Each row below holds a small network's activations on one input, seen along a few directions.
Each table varies a few parts of the input and shows all the possible inputs, shuffled.
Descriptions start from the smaller parts, as in this example, which fits no table here: one of 5 places around a ring, together with either a single point or (one of 2 separate values, together with one of 4 places along a line) or one of 9 places along a line.
Shared parts are said once, and a part with two or three values counts as separate values.

Other details of the inputs shift rows strongly along two fixed directions, in all tables alike. That doesn't count.

A family of inputs:
x1: [-23 -40   7 -44  13  -7 -24  44   0  71  -8  20  21 -21  78]
x2: [ -8   1  -7   8  -1  -7 -11   3 -17   5 -20  -3   8   7 -36]
x3: [-12  -6   4 -18  11  -8  -2  20   6  50   3   0  -6 -15  43]
x4: [-22   4   4  -1   0   0 -15  12 -25  -3 -34   1  16  11 -41]
x5: [  8   4  -4  21 -31  -5  -3  23 -13 -21 -31   0  47  13  -3]
x6: [ -3  -4  11  29 -32  -2 -22  11 -37  -8 -25  18  53   1 -26]
x7: [ 24  11 -14 -28  25  -6  24   4  35 -18  16 -36 -39  12   4]
x8: [ 21   9  -2  27  -3   9  29 -41   6 -41  20 -11 -29   5 -41]
x9: [  2  20 -15  -3  26  -6   3 -14  22   1  24  -7 -39  -4   9]
x10: [ 24   2  -5   5 -11   5  26  -8  19 -30   0 -25  -1   9  -6]
x11: [-17  24  14  23 -18  -6 -20  29 -38  24 -34   9  37  16 -36]
x12: [ 10 -21  -4 -21  17  15  19 -30  26 -13  35   1 -29  -7  24]
x13: [ -7 -12   0  -6  -5  20   3 -17   1 -24  -3   5  -1   0 -11]
x14: [-13   7  -4  13  -7 -18 -32  26 -28  15 -32  16  34  -5 -17]
x15: [  3  24  -2   5  18  -2   9  -7   0   0  13 -12 -21   7 -22]
x16: [-12 -10   9  11 -27  12  -5  -5 -26 -14 -33   5  31   3 -30]
x17: [ -2  10  12  24 -27   7  -8  -4 -13  -4  -3  10  22   9  -9]
x18: [  4  -9  -7 -34  31 -10  15 -10  33  15  27 -11 -43 -19  25]
x19: [-10  -9   4  22 -24  -1 -20   7 -35  -4 -28  23  48   3 -10]
x20: [ -9 -18   5 -19  10 -16 -17  28   4  48   5   8  -4 -17  55]
x21: [ -4   6  -1  20  -6 -11  -6  13 -19  15 -18  -1   4   1 -27]
x22: [  1  -7   9  15 -17   9  -8   5 -21  -6 -11  17  32  -6 -13]
x23: [ 30  17  -3  15  -3   8  28 -17  11 -54   4 -28  -5  22 -38]
x24: [  5  14 -12 -11  28   6  11 -14  27   5  34 -11 -47  -5   9]
x25: [-13 -47  16 -36  -1  -3 -14  16   3  43   7  20  23 -21  86]
x26: [ 12   1   3  26 -10   2   5 -19  -5 -25  13   1  -5   3 -19]
x27: [ 19   5  -2  14  -2   7  23 -37   7 -38  15  -9 -16  -1 -38]
x28: [  3  -2 -15 -23  -2 -18 -12  45   8  20 -21  -8  16   1  40]
x29: [  0   4  -8  -6  15  -3  -5   2   7   2   7   2 -12  -7 -13]
x30: [  2  12  -7   1  22  -2   5 -17  -1 -20   4 -13 -22  15 -45]
x31: [-10  -9 -14 -33  29   7   6 -15  31  -7  18  -8 -45  -5   5]
x32: [  9 -21   9 -27  20   8  21 -24  16  -4  26  -2 -18  -5  29]
x33: [ 13 -11  -1  -8  14  -1  21 -23  25  -9  35   4 -35 -15  41]
x34: [-11   9  12  28 -32   3 -14  11 -27  10 -22  24  43   3   3]
x35: [ -7 -16  -5 -18   3   5   7 -21  13 -20   8   7 -12 -10  22]
x36: [-26   1  -7   2  -7  -8 -31  20 -22   6 -38  12  23   2 -18]
x37: [ -2 -27  -3 -50   0 -12 -12  69  14  58 -19  -1  27  -9  88]
x38: [-23   2  -3   6 -12   1 -20  12 -23   0 -42  -1  18   8 -44]
x39: [ -2  24  -6   7   6  -4  -6 -10  14  -2  15  -7 -27   9 -17]
x40: [ -4 -15   9  16 -23   6  -6   0 -28   2 -25   8  39   1 -16]
x41: [ -1  -4 -17 -23  32  -9   0 -17  25   1  22  -4 -38  -6  18]
x42: [-11 -24   5 -25  13  -9 -11  38   4  61   3  15   2 -22  64]
x43: [ 12  -2   3 -17  10  18  26 -28  37  -1  43   0 -37  -8  36]
x44: [ 25  15 -11  22 -15   4  16 -16  13 -58   5 -24  -3  23 -35]
x45: [  9  -6   6 -12   8  10  26 -24  22   6  31  -6 -25 -13  37]
x46: [  4  11 -13   9 -24 -15 -24  47 -18  -1 -41 -12  40  21 -18]
x47: [ 11  16   4  20 -14  13  20 -31   5 -20  11  -6 -12   9 -28]
x48: [  2 -17   7 -33  18  16  23 -32  21 -22  20  -8 -30  -4  14]
x49: [-14  21   2  23 -15   4 -22  23 -22  20 -23  11  22  11 -29]
x50: [ 10   3  -3 -29  38  -8  17 -15  27  -1  30 -14 -45  -9   3]
x51: [ -9 -21  13 -21   1  -1  -1  14   6  45  13  20  13 -25  91]
x52: [ 26  25 -27   3   4  -4  21  -8  21 -41  -1 -40 -31  22 -47]
x53: [-15 -18   6 -21   6 -19 -28  34  -5  45  -8  13  18 -19  42]
x54: [ 16 -12  14  -7  13   3  26 -17  10  -2  27  -1 -22  -8  22]
x55: [-12  27  -3  24 -11  -8 -23  14 -17  12 -21  10  15   9 -22]
x56: [ 14  26  -8  19  22  -3  17 -22   2 -29  15 -17 -40  12 -57]
x57: [  9   3 -15 -18  38 -12  15 -20  40   1  40  -7 -65 -12  28]
x58: [-13  19   3  20 -17  -5 -12  16 -19  23 -24   2  16   9 -30]
x59: [-22 -13  11  17 -37   6 -29  15 -40  -6 -40  18  56   5 -19]
x60: [ 11 -15  -3 -26  19  -2  17 -25  30  -9  37   4 -29 -22  45]
x61: [ 10  20  -2  29  -8  11   9 -34   0 -38  20  -6 -12  10 -31]
x62: [ -1  -3  12  40 -31   8 -12  16 -41   2 -26  21  47   3 -23]
x63: [ -7  16 -18   4  12   1  -6 -26  11 -41   4 -17 -35  14 -57]
x64: [  1  -2  21  18 -15   3  -5   6 -35  -4 -20  13  42  -1 -25]
x65: [  2  15  15  30 -15   9   5  -4 -28  -9  -9   5  27   9 -26]
x66: [ 24   4 -10   7  -9  12  20  -6  19 -40   5 -17   1  15 -12]
x67: [-24 -20  12 -27   4 -15 -28  49  -2  77  -5  15  22 -21  83]
x68: [-10   5  -8  15  -3  -9 -26   4 -18  -6 -16   1  13  12 -39]
x69: [ 12  24  11  21  -6  14  19 -32  -2 -28  14  -4 -12  17 -37]
x70: [ -7 -20  15 -14  -5  10   2  15   0  40  11  18  18 -19  68]
Each input here is: one of 2 separate values, together with one of 5 places along a line, together with either a single point or one of 6 places along a line.
Q: The inputs of x18 and x14 match in every part but the place on the line of 5. If x58 is changed in the same way as x18 into x14, which row does it become?
A: x55
Q: The inputs of x45 and x70 match in every part but the place on the line of 5. If x38 is changed in the same way as x45 into x70, which row does it become?
A: x31
Q: List by row number the other rows that have the place on the line of 5 and the choice among 2 separate values in common with x66.
A: x12, x13, x22, x43, x62, x70
Q: List by row number the other rows that have the place on the line of 5 and the choice among 2 separate values in common with x25.
A: x6, x17, x26, x44, x59, x61
Q: Start at x30 and move only the place on the line of 5, one step at a time. The first step leads to x2. Which rows follow, in order?
A: x1, x68, x41
Q: Change only the choice among 2 separate values in x70. List by row number the other rows that result.
A: x24
Q: Change only the choice among 2 separate values in x39. List by row number the other rows that result.
A: x17

A family of inputs:
x71: [ 10  19 -18 -11  30 -13  10 -16  35  -2  38 -15 -59  -6   8]
x72: [ -5  19 -12  12  13  -6 -11  -8 -10 -23  -9  -7 -10  14 -57]
x73: [ 18   3   2  29 -45   6   0  14 -21 -40 -34 -11  52  22 -34]
x74: [-23 -17   8 -31  11 -16 -17  35  -4  59 -17   6   7 -13  42]
x75: [ -4   1  14  31 -27  10   0 -10 -34 -14 -25  10  38   7 -35]
x76: [-16 -45  16 -31  -9   6  -7  14   1  35  -2  28  26 -28  79]
x77: [  7  19 -14 -25  40  -2  17 -24  48   0  45 -18 -71  -1  13]
x78: [ 16  11  -2  23  -1  16  19 -50  -2 -65  16  -3 -14  13 -59]
x79: [ -2   0  15  38 -34   1 -12  11 -34   7 -20  22  50  -2   0]
x80: [-20 -18  -9 -31  17  -9 -20  17  11  35  -3   5 -12 -12  32]
x81: [-15   2   5   7  -6 -10 -26  43 -29  40 -30   9  29   0 -10]
x82: [  8  23   6  40 -19  17   9 -28 -15 -36   4   2   8  16 -45]
x83: [ 22 -10   2 -15  22  16  40 -45  37 -19  53 -10 -49  -9  22]
x84: [  3  -8 -14 -37   9 -16  -4  48  20  24 -16 -17   5   0  44]
Q: The inputs of x84 and x73 match in every part but one. If x80 is changed in the same way as x84 into x73, which row does it become?
A: x76
Q: What is each input in this table made of?
A: one of 2 separate values, together with either a single point or one of 6 places along a line
Q: Start at x71 and move only the place on the line of 6, one step at a time. The first step leads to x77. Which rows follow, in order?
A: x81, x74, x72, x80
Q: Change only the choice among 2 separate values in x83. List by row number the other rows that result.
A: x81
